A small network was shown many inputs. Here are its activations along a few directions, one row for each input.
Each table varies a few parts of the input and shows all the possible inputs, shuffled.
A made-up example of a description, with smaller parts first: one of 8 places around a ring, together with either a single point or (one of 2 separate values, together with one of 4 places along a line) or one of 9 places along a line.
Shared parts are said once, and a part with two or three values counts as separate values.
(in the rows, 128 means zero)

Other details of the inputs shift rows strongly along two fixed directions, in all tables alike. That doesn't count.

Rows:
R1: [112 132 118 140 131  96 126 166 114 100 108 180 129 101 114]
R2: [146  88 155 133  82 136 134  40 144 156 173  68 134 132 144]
R3: [144  93 154 151  77 161 179  42 149 176 171  77 141 152 149]
R4: [108 129 103 154 110 129 210 140  84 144  99 128 177 128 102]
R5: [ 86 107 130 152 124 107 207 119  86 127  70 138 131 114 122]
R6: [139 131 160 102 136 112  46 100 170 124 183 105  84 113 146]
R7: [149  85 135 150  66 169 147  59 132 167 148  94 149 161 177]
R8: [144 137 130 112 146 143  50 121 167 149 151 102  92 134 183]
R9: [ 92  94 136 165  93 112 214 108  87 118  84 162 137 115 121]
R10: [163 160 122 106 134 142  47 142 164 140 192  98 126 139 140]
R11: [133 185  98 101 186 146  77 223 133 100 114 175 118 136 115]
R12: [141 156  97 118 143 126  72 205 117  88 116 191 138 129 116]
R13: [123 177 110  95 191 106  98 202 125  95 124 154 116 115  76]
R14: [149 140 163  97 151 155  90  95 177 141 173  90  86 152 137]
R15: [150  80 140 155  57 149 151  34 137 175 167  67 160 143 165]
R16: [100 111 108 171  77 110 182 138  76 133  90 145 169 116 126]
R17: [110 147 121 122 159 127 170 161 108 115 100 145 128 131  90]
R18: [145 133 142 114 151 123  56 129 175 120 156 140  85 120 159]
R19: [116 149 106 129 147 116 165 167 104 124 110 139 150 119  88]
R20: [ 98 126 125 140 126  84 151 150  97 105 102 149 135  96 100]
R21: [148  96 137 136 104 159 137  53 148 178 144  60 136 149 174]
R22: [102 117 117 156 109  90 172 141  94 121  96 147 152  99 109]
R23: [125 123 111 139 119 114 149 153 104 103 105 168 153 115 100]
R24: [112 153 134 108 170 104  86 185 128  75 108 196  87 108 112]
R25: [162 149 140 104 156 164  64 126 188 143 174 107  99 155 159]
R26: [159 134 132 102 152 127  62 106 167 145 165  76 113 126 145]
R27: [147 153 146  83 162 129  66 108 169 145 190  69  98 133 121]
R28: [111 127 129 144 117 133 195 138 103 113 108 163 142 135  89]
R29: [130 176 109 101 197 126 101 208 137 101 112 168 112 126  96]
R30: [125  84 153 151  96 134 167  33 141 184 138  56 122 131 179]
R31: [118 128 115 152 110 145 188 151 104 122 107 170 159 142 112]
R32: [156 156 120 107 140 152  66 131 159 152 179  86 124 140 146]
R33: [134 166  94 108 178 113  76 205 123  96 102 164 131 116 108]
R34: [143 136 139 108 158 109  51 111 171 146 165  84  94 112 158]
R35: [140 174 106 113 161 147  80 218 134  92 127 200 124 145 116]
R36: [ 99 114 130 151  84 122 228 112  79 124 112 142 165 128  76]
R37: [116  98 119 157  98 133 203 123  94 119  86 163 158 130 114]
R38: [133  87 143 157  67 152 141  59 136 171 149 100 131 148 190]
R39: [142 129 153 109 140 109  47 108 172 122 181 111  86 111 147]
R40: [158 134 123 108 141 161  61 117 162 146 150  95 112 147 169]
R41: [153 128 141 115 138 136  43 113 183 136 171 123  89 132 181]
R42: [103 110 118 144 116 110 204 122  78 125  83 123 160 116  95]
R43: [112 126 121 125 151 122 164 150 100 108  80 146 130 123 105]
R44: [123 122 106 142 119 153 158 161 101 115  78 172 146 147 135]
R45: [103 140 138 117 164 110 127 166 118  90  87 178  92 116 122]
R46: [161 150 135 108 144 175  66 133 176 144 169 112 105 163 165]
R47: [166 158 129 101 143 134  44 130 179 143 201  88 121 133 138]
R48: [148 154 152  94 155 143  71 127 170 117 175 126  90 142 117]
R49: [116 158 129 104 193 106  78 197 141  77  98 190  76 112 123]
R50: [ 96 126 129 137 126 131 221 125  86 131  89 130 145 136  90]
R51: [116  95 112 166  84 141 210 120  87 127  82 163 171 138 126]
R52: [164 145 140 106 138 137  61 114 181 138 203 101 112 134 132]
R53: [110  98 129 151 100 129 205 117  89 111  87 159 149 128 105]
R54: [132  87 140 162  55 139 140  57 129 172 158  89 145 137 178]
R55: [145 142 146  83 177 134  62 126 160 119 144 103  87 131 135]
R56: [114 106 105 165  81 117 202 125  77 131  89 135 188 121 108]
R57: [114 123 127 126 119 112 153 145  95  94 105 162 143 115  88]
R58: [124 181 116  89 177 100  84 204 127  83 138 163 117 113  65]
R59: [105 160 129  99 194  99  90 189 124  86  93 170  85 107 115]
R60: [113 125 134 121 145 131 160 149 105  98  81 163 120 130 107]
R61: [142  89 152 135  80 126 146  38 136 164 167  47 145 128 138]
R62: [138 156 113 103 188 129  82 201 142  83  97 188 102 128 117]
R63: [129 137 107 126 154 140 124 179 122 101  85 180 129 137 128]
R64: [141 147 128 106 172 126  46 141 170 134 141 119  88 125 169]
R65: [106 122 116 148 130 125 160 155 111 117  77 176 126 125 143]
R66: [115  95 161 132 102 114 145  42 131 170 152  50 117 119 154]
R67: [138 102 141 146  92 166 180  49 141 192 153  54 148 155 162]
R68: [149 162 133  92 160 115  59 143 165 120 186 104 108 122 103]
R69: [ 93 127 130 133 125  85 150 148  93 104 102 148 132  98  97]
R70: [ 93  94 129 170 100 122 227 111  91 132  67 154 141 123 137]
R71: [116 124 107 162  78 141 199 143  81 130 114 157 182 141 110]
R72: [132 155 128  94 177 121  76 192 132  69 112 192  98 121  97]
R73: [108 120 125 131 111 103 175 134  83 108  98 136 156 112  84]
R74: [ 99 139 121 125 159  87 131 165 104 105  95 148 118  99 106]
R75: [141  94 126 150  71 155 153  53 121 182 143  54 161 143 164]
R76: [135 178 104 105 173 104  88 211 132  92 136 167 130 111  79]
R77: [122 123  99 152  91 124 162 152  81 121  95 147 177 127 113]
R78: [146 103 140 150  72 152 157  58 142 173 182  77 158 146 148]
R79: [144 101 155 142  98 166 171  52 156 177 159  71 129 156 155]
R80: [103 133 101 149 120 113 144 163  91 126  87 151 146 113 129]
R81: [140  84 146 143  96 151 171  37 138 180 138  53 138 144 164]
R82: [125  90 140 156  82 127 153  43 133 189 146  52 141 126 175]
R83: [151 130 137 119 129 121  39 115 175 136 179 115 103 121 167]
R84: [ 99 110 112 168  89  99 186 133  84 131  90 144 167 107 120]
R85: [113 139 129 132 143 137 181 154 112 111  97 160 126 138  95]
R86: [161 145 126 100 152 114  46 139 164 120 166 108 117 117 126]
R87: [114 141 121 132 125 116 164 155 106 104 124 162 144 122  77]
R88: [146 125 138 121 129 151  66 111 169 147 150 115  92 145 191]
R89: [149 131 149  89 151 125  66  92 159 140 168  67 102 125 136]
R90: [105  95 131 153 108 135 222 112  88 120  71 147 145 133 114]
Each input here is: one of 3 separate values, together with one of 5 places along a line, together with one of 6 places around a ring.
Changing only the place on the line of 5 turns R54 into R1. The same change can be made to R71. Which row results?
> R52
Changing only the place on the line of 5 turns R46 into R14. The same change can be made to R80. Which row results?
> R66
Changing only the place on the line of 5 turns R32 into R13. The same change can be made to R11. Which row results?
> R17
Change only the choice among 3 separate values in R33. List by row number the other rows that result.
> R4, R82
Change only the place on the ring of 6 in R90. List by row number the other rows that result.
> R2, R42, R43, R53, R61
Change only the place on the ring of 6 in R22. List by row number the other rows that result.
> R1, R18, R30, R34, R70
A walk changes only the place on the line of 5. It starts at R44 and steps to R63. List the rest of the walk in order.
> R62, R90, R60
Change only the choice among 3 separate values in R73. List by row number the other rows that result.
> R58, R69

Rows:
R91: [129 141 122 122 134 137 138 177 106  91  99 174 136 136  94]
R92: [108 155 114 128 143  91 116 192 102  92 114 191 135  98  99]
R93: [164 144 111 107 156 156  47 130 173 154 150  90 116 148 164]
R94: [104 131 109 147 126 113 142 169 106 105  81 183 122 115 133]
R95: [139 114 139 133 119 111  65  88 164 150 167 107 107 114 164]
R96: [146 138 127 105 129 124  85 129 143 137 164  92 142 125 131]
R97: [157 121 129 112 150 121  38 119 167 117 142 121  97 128 161]
R98: [116 115 122 141 117 139 177 149  86 107  76 163 151 136 128]
R99: [142  93 149 135  75 119 142  53 130 160 164  66 154 122 147]
R100: [136 140 154  73 181 143  59 106 152 124 139 102  80 130 144]
R101: [110 112 137 150 129 136 236 102 110 126  87 132 145 124  92]
R102: [105 127 115 154 114 127 156 150 103 122  90 155 128 122 143]
R103: [134  92 140 153  70 165 204  69 108 158 125  92 165 160 127]
R104: [111 127 123 136 126 141 152 162 108 110 100 175 126 131 141]
R105: [132 147 134  76 181 108  34 128 149 128 153  80  71 110 127]
R106: [132  80 133 148  95 136 175  83 109 128 104 135 147 138 150]
R107: [131 182 107 113 178 113  42 205 147 105 133 157 106 111 130]
R108: [148 116 127 119 131 107  58 113 155 129 146 110 115 113 145]
R109: [142 148 127 119 151 147  51 141 170 138 155 111  93 136 171]
R110: [140 130 146 117 152 125 137  93 165 131 162  84 111 122 108]
R111: [ 90 120 138 152 125  89 190 128 101 140  95 126 124 119 116]
R112: [152 150 123  95 165 110  41 174 156  77 152 168 109 116  94]
R113: [112 138 114 127 173  88 171 171 106 102 104 144 135  95  82]
R114: [106 105 135 147 136 135 233 110 103 131  66 142 147 120 117]
R115: [128 108 144 150  77 137 156  58 129 179 177  62 153 131 156]
R116: [ 97 145 140 114 166 112 158 176 120 101  81 186 108 128 120]
R117: [131 134 136 135 118 121  86 112 147 146 155 100 114 118 161]
R118: [123 121 125 138 100 115 171 140  95 101 107 156 155 120  85]
R119: [104 108 119 155 136 100 211 127  99 137  81 118 142 102 102]
R120: [127 132 142  81 157 108  79  98 134 134 170  66  98 114 120]
R121: [103 133 136 108 137 119 153 110 102 113 122 106 120 123  78]
R122: [117  96 129 157  73 123 173  85 101 155 109  85 161 121 142]
R123: [115 151  96 145 126 120 170 160  95 136 120 150 169 123 109]
R124: [147 139 115 128 135 160  84 110 167 169 158  92 114 148 178]
R125: [115 136 112 123 158 120 109 190 121  80  95 220 110 119 128]
R126: [124 150 121 113 160  92  55 175 139  96 149 179 116  97 113]
R127: [152 136 126 128 120 172 129 109 154 162 166 110 127 162 142]
R128: [ 90 108 145 152 115 113 197 106 114 149  88 123 118 131 135]
R129: [140 125 143 131 115 117  71  95 159 152 166  98 106 115 166]
R130: [161 166 129  88 159 137  42 167 167 110 172 121 113 138 108]
R131: [137 131 119 129 132 141 103 138 132 134 112 114 130 137 150]
R132: [112 139 114 125 125 102 140 175  92 100 104 155 159 107  97]
R133: [118 147 129  90 184 117  76 149 122 111 101 125  83 113 120]
R134: [130 122 131 127 162 122 143 122 143 136 102 113 107 111 132]
R135: [148 166  96  98 194 151  72 213 136 102 107 178 129 149 124]
R136: [141 118 148 128 104 148 121  98 152 134 161 128 107 140 142]
R137: [116 116 112 146 120 115 153 152  96 105  70 159 141 121 127]
R138: [138 103 155 143  76 163 157  60 143 162 168  90 122 152 155]
R139: [122 138 166 116 139 116 121  97 163 136 175  92  96 136 121]
R140: [115 120 108 129 126  91 135 160  98  94 103 171 157  99  93]
R141: [162 105 133 136  91 176 163  64 140 180 157  74 156 171 139]
R142: [127  89 145 154  81 171 178  66 131 174 144  88 139 156 180]
R143: [111 121 106 152 103 118 175 144  87 133  83 125 170 120 118]
R144: [147 165  90 107 163 125  66 180 143 127 126 124 135 127 128]
R145: [123 173 112 122 156 124 109 207 120  91 130 183 127 127  85]
R146: [130 128 139 136 106 124 128 116 135 124 156 138 123 123 115]
R147: [110 128 109 141 139 109 113 166 120 103  91 191 115 113 133]
R148: [106 129 127 149  98 126 179 145  97 115 120 158 147 122  95]
R149: [121 152 100 145 124 137 179 166 103 127 120 163 160 137  89]
R150: [101 169 129 108 187  75 115 204 117  90 118 171 108 107  91]
R151: [107  96 129 157  90 138 202 115  98 127  94 161 140 132 147]
R152: [141 108 143 130 107 141 116  90 155 132 162 138 110 137 140]
R153: [145 124 130 120 122 109  79 116 145 131 139 103 121 114 147]
R154: [119 118 174 126 114 139 165  66 158 154 152  91 104 150 138]
R155: [113 121 150 109 131 140 159  82 109 129 118 104 115 135 102]
R156: [158 106 148 118 121 147  95  86 153 134 149 104 114 145 172]
R157: [136 168  88 113 156 129 126 207 111 101 112 174 156 137  72]
R158: [123 104 150 152  75 126 158  62 122 168 169  77 150 122 152]
R159: [131 110 131 143  96 136 184 120 101 110 100 151 150 138 106]
R160: [110  98 122 165  89 132 193 110  87 134  75 122 159 130 139]
R161: [161 129 138 104 151 162  65 123 165 134 154 103 115 156 168]
R162: [150 128 125 123 131 175 109 104 162 168 163 103 121 161 179]
R163: [126  90 127 152  89 133 195 102  96 112  99 155 156 136 104]
R164: [141 129 142 131 111 164 128 107 150 148 162 113 118 153 139]
R165: [142 161 127 101 152 121  73 186 136  87 141 154 122 124  91]
R166: [103 107 126 161  88 114 192 119  95 116 115 171 153 117  94]
R167: [147 145 117 132 128 142  85 103 162 175 170  79 127 135 167]
R168: [156 132 115 111 118 137 104 102 147 165 174  71 156 138 141]
Describe the family of inputs behind these rows.
> one of 6 places around a ring, together with either one of 3 separate values or (one of 2 separate values, together with one of 5 places along a line)
Changing only the place on the ring of 6 turns R134 into R113. The same change can be made to R102. Which row results?
> R158
Changing only the place on the ring of 6 turns R118 into R99. The same change can be made to R145. Which row results?
> R115
Change only the choice among 2 separate values in R109. List by row number the other rows that result.
> R131
List by row number the other rows that have the place on the ring of 6 in common with R141.
> R91, R101, R103, R127, R136, R138, R152, R154, R155, R159, R163, R164
List by row number the other rows that have the place on the ring of 6 in common with R156.
> R98, R100, R104, R106, R114, R116, R125, R135, R142, R151, R161, R162
Change only the choice among 2 separate values in R118. List by row number the other rows that result.
> R146
Change only the choice among 3 separate values in R121. List by row number the other rows that result.
> R110, R139
Change only the choice among 3 separate values in R113. List by row number the other rows that result.
> R120, R150

Rows:
R169: [115 135 110 127 146 100 155 169  99  96  97 167 144 106  77]
R170: [145 142 156 106 156 118  53 131 183 112 169 141  75 124 146]
R171: [138 138 128 115 150 144  60 129 162 134 145 130  91 133 169]
R172: [114 101 150 144  94 137 187  60 122 169 143  72 136 138 140]
R173: [141 155 141  93 174 122  62 135 169 126 168 104  87 125 133]
R174: [ 99 119 111 168  75 120 212 131  72 141 102 139 180 122 112]
R175: [114 123 100 164 112 135 196 157  93 135  83 156 167 134 121]
R176: [130 130 140 122 124 126 111 102 146 152 166  89 116 130 140]
R177: [136 147 144 102 171 110  36 136 172 119 150 120  67 114 154]
R178: [141 121 147 112 130 131 113  89 148 136 161  92 114 132 123]
R179: [101 146 111 133 143 100 159 175  96 109 100 163 135 112  93]
R180: [ 98 120 127 140 140 113 213 132  89 122  76 134 144 114  94]
R181: [166 133 122 121 132 148  78 130 162 136 157 116 128 144 146]
R182: [104 154 124 114 168 118 143 178 107 101  94 158 118 123  97]
R183: [110 128 120 124 142  93 108 166 103  90  82 164 120 105 121]
R184: [118 143 116 123 136 131 150 172 100  97 101 173 139 130  90]
R185: [113 137 121 125 132 136 172 162  88  98  86 167 144 135  89]
R186: [124 111 138 146  84 142 166  78 123 170 151  84 143 140 147]
R187: [116 172 117 104 178 129 112 205 116  92  97 177 114 130 100]
R188: [154 138 146  87 174 128  72 115 167 118 155  99  96 123 117]
R189: [107 104 122 158  72 114 198 103  82 137 117 125 177 121 102]
R190: [153 147 119 106 173 142  30 146 178 131 146 139  88 133 175]
R191: [123 143 102 135 127 132 146 181 103 101 100 178 149 132  99]
R192: [124 114 143 135 112 137 116  90 138 152 138 107 106 131 166]
R193: [142 124 151 104 141 136 109  91 147 131 153  90 109 136 123]
R194: [138 100 122 170  72 146 173  77 124 179 142  81 172 139 161]
R195: [118 126 113 136 119 148 189 149  90 111  81 163 153 144 101]
R196: [116 146 129 122 170  96 114 191 137  77 100 202 101 103 103]
R197: [107 120 115 130 144  85 130 168  98  88  65 168 130  96 114]
R198: [129  96 158 148  84 147 157  70 141 151 155 119 121 142 160]
R199: [125 103 140 145  91 166 189  65 127 175 129  80 142 158 155]
R200: [148  94 122 134 108 142 105  92 132 145 124 107 136 134 181]
R201: [156 157 128  93 153 109  25 144 166 114 185 117 109 115 120]
R202: [101 120 120 133 128  99 131 162  89  95  75 166 130 109 121]
R203: [ 96  82 124 165  66 123 213 100  61 132  69 137 166 123 137]
R204: [140 109 132 140 109 163 165  80 139 174 128  85 143 158 161]
R205: [126 102 133 158  77 154 181  71 125 177 143  82 150 148 156]
R206: [157 147 141  83 182 121  49 134 176 111 167 110  92 118 116]
R207: [118 119 110 156 124 135 177 162 109 106  89 205 145 133 129]
R208: [165 128 118 132 114 141  82 123 154 139 162 109 145 136 147]
R209: [141 140 158 107 152 124  55 130 180 114 170 142  76 127 148]
R210: [150 126 126 106 139 138  44 130 150 122 140 124 106 129 171]
R211: [136 126 134 129 119 158 132 103 148 157 148  97 123 149 153]
R212: [133 141 132 120 126 116  85 120 146 145 172  98 124 122 138]
R213: [124  91 151 141  84 141 186  52 119 158 145  77 143 140 127]
R214: [126 133 114 132 126 145 157 158 108 110 102 161 143 140 107]
R215: [141 126 114 127 133 152 149 140 121 122 101 146 145 149 123]
R216: [138 106 141 139  79 146 152  73 126 157 157  89 145 142 136]
R217: [107 112 112 164  66 122 208 126  69 130 103 147 187 124  98]
R218: [133 140 101 133 143 138 148 184 110 101  87 180 149 137 105]
R219: [129 104 128 164  67 146 172  74 121 175 150  80 163 139 156]
R220: [147 127 127 129 132 156 119 112 157 158 143 101 127 150 158]
R221: [105 144 103 138 141  88 156 175  96 109  98 160 154  96  91]
R222: [119 179 111 103 182 123  93 220 124  89 109 185 110 125 100]
R223: [ 98 141 123 132 152 103 123 173 109 101  85 174 106 109 120]
R224: [143 125 140 115 124 123 100  98 147 136 168  96 119 128 124]
R225: [163 150 121 110 132 138  42 144 165 123 178 120 122 133 139]
R226: [129 130 149 113 143 130 126  98 143 142 144  87 108 132 133]
R227: [127 112 147 130 136 111 105  87 156 145 134  93  95 112 158]
R228: [121  97 147 141 108 127 187  58 129 167 138  66 136 124 135]
R229: [142 114 132 126 111 113 113  89 141 143 163  90 142 113 122]
R230: [140 154 129 108 146 108  59 136 157 133 175 106 113 115 134]
R231: [121 166 110 104 171 105  88 210 116  78 116 187 119 115  80]
R232: [141 113 146 137 110 154 118  95 160 139 161 133 112 145 165]
R233: [120 129 136 116 139 131 150 131 111 111 112 133 128 132  99]
R234: [107 147 109 127 159  95 149 180 105 105  96 162 134 102  91]
Describe the family of inputs behind these rows.
> one of 6 places along a line, together with either one of 3 separate values or (one of 2 separate values, together with one of 4 places along a line)
Changing only the place on the line of 6 turns R234 into R175. The same change can be made to R229. Which row results?
> R208
Changing only the place on the line of 6 turns R182 into R204. The same change can be made to R223. Which row results?
> R190
A walk changes only the place on the line of 4. It starts at R193 and steps to R178. List the rest of the walk in order.
> R224, R201
Change only the choice among 2 separate values in R176. List by row number the other rows that result.
> R231
